2.728,2.190,-3.399,-8.590,-3.924,4.438,-0.782,-2.608,0.257  k_399
-3.359,1.018,6.224,-4.156,4.566,5.866,0.240,-1.099,-3.096  k_242
2.331,3.256,6.317,2.525,4.807,3.425,2.098,3.683,-4.264  k_427
-0.383,6.648,-5.660,-0.665,3.419,1.678,-3.486,5.952,4.607  k_889
-1.389,1.590,0.759,-2.431,3.174,-6.525,-8.347,5.584,3.394  k_740
-1.675,-2.527,-5.302,0.465,4.491,-0.477,0.901,0.902,-1.322  k_916
2.331,3.256,6.317,2.525,-4.515,6.497,-4.580,1.819,-0.942  k_409
-0.383,6.648,-5.660,-0.665,3.419,1.678,-3.486,-4.246,6.087  k_884
-5.963,-2.527,-5.302,0.465,4.491,-0.477,0.901,-5.310,-1.322  k_271
-1.610,-2.067,1.115,0.343,-3.810,-1.595,7.249,6.285,-0.631  k_716
row of k_271 -> -5.963,-2.527,-5.302,0.465,4.491,-0.477,0.901,-5.310,-1.322
miss k_916: 4.491,-2.527,0.465,-1.322,-5.302,-0.477,0.902,-1.675 -> 0.901

-1.986,2.060,3.201,3.444,-2.623,-2.172,-1.607,3.301,1.915,4.004,-2.374,6.153,3.584,1.825,-0.569,-5.539,4.241,-1.830,-0.120,-3.995,0.534,-0.749,1.383,4.280 -> k_409
3.973,3.802,-0.435,-1.527,0.996,0.462,3.512,2.404,-0.578,0.659,4.174,0.995,-2.137,3.319,2.347,0.945,0.441,2.613,2.146,0.164,3.518,2.958,-1.749,-0.225 -> k_271
4.571,3.802,-0.435,-1.527,0.996,0.462,3.512,2.404,-0.578,0.659,4.174,0.995,-2.137,3.319,2.347,0.945,0.441,2.613,2.146,0.164,3.518,3.966,-1.749,-0.225 -> k_399
4.571,3.802,-0.435,-1.527,0.996,0.462,3.512,2.404,-0.578,0.659,4.174,0.995,-2.137,3.319,2.347,0.945,0.441,2.613,2.146,0.164,3.518,3.966,-5.551,0.590 -> k_427
miss k_427: 4.571,2.347,2.404,2.613,0.462,0.659,0.996,3.512,4.174,-1.527,0.945,3.319,3.802,-5.551,-0.578,-2.137,3.518,2.146,0.995,0.164,3.966,0.441,0.590 -> -0.435
which: 3.973,3.802,-0.435,-1.527,0.996,0.462,3.512,2.404,-0.578,0.659,4.174,0.995,-2.137,3.319,2.347,0.945,0.441,2.613,2.146,0.164,3.518,2.958,-1.749,-0.225 -> k_271

0.313,-7.052,5.081,-3.373,3.748,-6.251,2.236,2.009,-3.163,2.188,-2.074 = k_916
-5.527,-5.928,-4.611,-6.232,-2.149,3.869,2.672,2.874,-2.455,3.079,-2.950 = k_399
-5.527,-6.232,3.869,-4.611,-2.149,-5.928,4.192,3.684,1.116,2.679,1.092 = k_740
-5.527,-6.232,3.869,-4.611,-2.149,2.854,4.151,2.365,-2.302,5.407,3.230 = k_271
-5.413,5.741,-4.860,-2.666,2.310,4.337,-0.155,3.972,5.081,3.124,-3.261 = k_889
2.132,2.962,-6.359,-0.432,5.367,2.166,4.059,-2.648,2.982,1.848,-5.573 = k_602
-0.926,1.967,6.782,5.516,3.990,-1.315,-4.330,3.089,1.236,1.835,5.445 = k_427
-4.986,0.646,-6.364,5.970,5.427,-2.924,-4.315,-0.670,5.856,2.024,3.171 = k_884
-1.365,-0.246,-7.110,-0.100,3.988,-1.222,3.943,-2.393,3.065,-2.158,-4.495 = k_716
-3.300,-5.821,4.883,3.852,3.021,-5.905,2.908,4.753,4.427,-4.262,-1.548 = k_754
row of k_889 -> -5.413,5.741,-4.860,-2.666,2.310,4.337,-0.155,3.972,5.081,3.124,-3.261
which: -3.373,3.748,-6.251,2.236,2.009 -> k_916
row of k_916 -> 0.313,-7.052,5.081,-3.373,3.748,-6.251,2.236,2.009,-3.163,2.188,-2.074
which: -5.527,-6.232,3.869,-4.611,-2.149,-5.928,4.192,3.684,1.116,2.679,1.092 -> k_740
which: -5.527,-6.232,3.869,-4.611,-2.149,-5.928 -> k_740
miss k_427: 6.782,5.445,-1.315,3.990,1.236,-0.926,3.089,1.835,1.967,-4.330 -> 5.516

7.906,1.604,3.332,-2.454,-2.348,3.333  k_889
0.791,4.507,3.108,-4.648,0.816,0.837  k_754
6.962,4.044,2.573,-0.907,-3.454,1.282  k_399
1.024,-3.014,-1.164,9.326,-4.111,-2.807  k_916
-5.832,1.916,4.214,2.707,0.582,-3.467  k_716
miss k_889: 3.332,-2.348,1.604,-2.454,7.906 -> 3.333
row of k_916 -> 1.024,-3.014,-1.164,9.326,-4.111,-2.807

-0.220,-3.336,-8.922,-1.645,-8.059,3.977 : k_716
-4.966,-4.967,6.613,0.510,0.511,-8.130 : k_740
-0.124,-3.339,3.826,0.733,8.479,8.957 : k_242
0.685,-3.710,4.301,1.213,7.890,8.912 : k_271
miss k_242: 0.733,-3.339,8.479,3.826,-0.124 -> 8.957
which: -3.339,3.826,0.733,8.479,8.957 -> k_242
row of k_271 -> 0.685,-3.710,4.301,1.213,7.890,8.912
miss k_740: -4.967,0.511,-8.130,6.613,-4.966 -> 0.510
which: -4.966,-4.967,6.613,0.510,0.511 -> k_740
row of k_716 -> -0.220,-3.336,-8.922,-1.645,-8.059,3.977
miss k_740: -8.130,0.510,0.511,-4.967,6.613 -> -4.966

-2.101,0.655,0.551,-7.437,7.299,1.600,-6.706,-7.412,1.035,1.482,-7.538,-6.436,7.466,2.846,7.013,7.560,7.551,6.247,-2.962,-6.482,-7.533,-7.529,6.527,2.265,7.094,-0.427,-2.293,0.737,7.250,-7.434,-7.184,-7.029,-7.346,-7.394,7.494,-7.559,7.607,-7.269,-6.772,-6.732,2.968,-6.732,7.577,7.576,7.512,-0.677,7.306,-5.302  k_242
6.994,5.859,6.233,7.300,-7.648,-7.662,7.133,7.411,6.163,-7.551,7.058,5.251,7.189,5.215,-7.534,6.926,-7.553,-2.834,2.882,4.147,7.590,7.577,7.540,5.232,-4.907,6.126,5.108,0.440,7.348,7.326,6.888,-6.086,7.072,7.360,-7.532,7.281,7.325,-5.589,-6.224,-3.703,7.432,-4.527,-6.867,7.061,7.136,-6.995,7.420,-5.112  k_889
4.551,7.644,7.598,-6.688,-6.315,6.818,-6.205,-6.837,5.849,1.209,-6.972,-6.425,6.033,7.406,-6.089,4.940,-7.453,-4.824,-7.027,7.659,-6.738,-7.038,5.616,7.524,-7.583,7.667,7.573,-6.770,4.049,-7.007,-7.143,4.347,-3.870,-7.088,-7.453,-6.355,6.181,6.793,4.247,5.833,5.505,7.572,-7.638,5.987,6.091,-7.650,5.297,-6.838  k_427
-6.913,-7.683,-7.660,6.815,6.163,-7.551,7.058,7.133,-7.648,-7.662,7.411,1.855,-7.030,-7.567,7.277,-6.628,7.295,-3.434,0.987,-7.425,7.373,7.437,-6.848,-7.599,5.725,-7.689,-7.528,-2.446,-7.380,7.450,7.562,1.006,-0.657,7.435,7.521,6.649,-7.434,0.324,0.716,-4.345,-7.743,-0.864,6.782,-7.294,-6.997,7.604,-7.624,7.025  k_271
-2.344,-7.448,-7.136,7.415,-7.428,-3.871,7.538,7.430,-1.225,3.718,7.624,7.354,5.426,-7.411,-7.042,6.124,-7.263,-5.251,7.524,-6.492,7.653,7.644,7.223,-7.343,-2.274,-7.317,-7.400,7.623,7.403,7.623,7.617,-0.650,6.453,7.624,-7.195,7.368,5.329,-3.379,-0.552,-1.690,-0.867,-5.492,-5.569,5.316,4.589,3.199,7.076,7.507  k_740
6.838,7.105,7.189,7.591,-6.823,7.215,6.864,7.587,7.454,7.680,7.635,7.585,-7.620,6.576,-7.660,-7.451,-7.579,1.456,7.270,7.055,7.533,7.596,-5.533,6.417,-6.006,7.221,7.158,7.178,-5.415,7.464,7.264,5.876,7.636,7.409,-7.541,7.619,-7.577,6.498,5.993,7.144,7.595,5.232,-7.321,-7.598,-7.584,1.815,-5.688,5.576  k_602
6.994,5.859,6.233,7.300,-7.657,7.067,7.286,7.142,7.527,6.541,7.593,5.251,7.189,5.215,-7.534,6.926,-7.553,-2.834,2.882,4.147,7.590,7.577,7.540,5.232,-4.907,6.126,5.108,0.440,7.348,7.326,6.888,-6.086,7.072,7.360,-7.532,7.281,7.325,-5.589,-7.650,6.091,-7.638,5.987,7.572,4.247,5.833,5.505,7.514,6.257  k_754
which: 4.247,5.833,5.505,7.572,-7.638,5.987,6.091,-7.650 -> k_427
which: 7.250,-7.434,-7.184,-7.029,-7.346,-7.394,7.494,-7.559,7.607,-7.269 -> k_242
which: 6.163,-7.551,7.058,7.133,-7.648,-7.662,7.411 -> k_271

-3.004,0.918,-3.118,-4.258 -> k_916
-1.789,1.162,-2.374,-2.004 -> k_399
-0.645,-1.104,5.047,-2.628 -> k_602
-0.645,-1.104,0.233,-2.860 -> k_740
-1.906,1.548,-7.636,-3.927 -> k_271
0.402,-1.300,7.910,2.318 -> k_242
-3.938,2.129,-4.144,-3.939 -> k_716
1.548,-7.636,-1.906,-0.073 -> k_409
which: -1.906,1.548,-7.636 -> k_271
row of k_242 -> 0.402,-1.300,7.910,2.318
miss k_716: -3.939,2.129,-4.144 -> -3.938

6.002,0.896,3.171,6.170,7.668,-7.326,-1.328,-5.096,-6.388,4.071,6.540,7.685,-5.279,6.316 : k_916
-2.131,-1.814,-5.174,-2.432,-7.112,-4.144,3.820,7.695,-4.359,7.620,6.562,-7.521,5.468,-2.383 : k_740
2.372,-6.011,-7.568,2.523,-5.292,7.572,-4.619,7.423,7.607,7.708,6.421,-6.548,-3.128,2.082 : k_271
-6.817,-0.829,4.403,-6.952,0.540,-7.795,-1.251,1.527,-7.740,-2.679,-1.325,4.478,0.163,-6.566 : k_716
-6.716,-0.562,0.600,-7.056,-5.326,4.663,-1.076,4.001,-6.715,7.803,6.559,-1.951,-3.388,-6.837 : k_409
-6.602,-6.206,-0.376,-6.620,-0.479,3.002,-7.474,0.699,2.320,-3.477,-5.651,4.405,-6.196,-6.376 : k_399
-4.185,6.838,6.107,-4.560,-5.987,3.427,7.487,-6.042,0.694,-7.588,-5.812,-6.655,7.817,-4.607 : k_754
5.868,-7.906,-7.816,6.306,-1.068,-2.061,-7.652,7.785,-1.252,7.546,-4.428,-1.311,-6.885,6.156 : k_242
6.805,-2.389,1.143,7.042,7.634,3.811,-5.104,-7.088,4.918,-6.460,-5.505,7.633,-6.211,6.976 : k_889
4.243,7.785,7.740,4.363,6.571,-7.699,7.588,-7.774,-7.687,-7.513,0.911,6.605,6.810,4.584 : k_602
5.273,5.217,3.898,5.498,5.131,7.121,3.175,-7.536,6.596,-7.344,-4.914,0.419,0.178,5.345 : k_427
miss k_409: 4.663,-1.951,-6.837,4.001,-1.076,6.559,-5.326,-7.056,-0.562,-6.715,7.803,-3.388,0.600 -> -6.716
row of k_602 -> 4.243,7.785,7.740,4.363,6.571,-7.699,7.588,-7.774,-7.687,-7.513,0.911,6.605,6.810,4.584
which: -2.061,-7.652,7.785,-1.252,7.546,-4.428 -> k_242

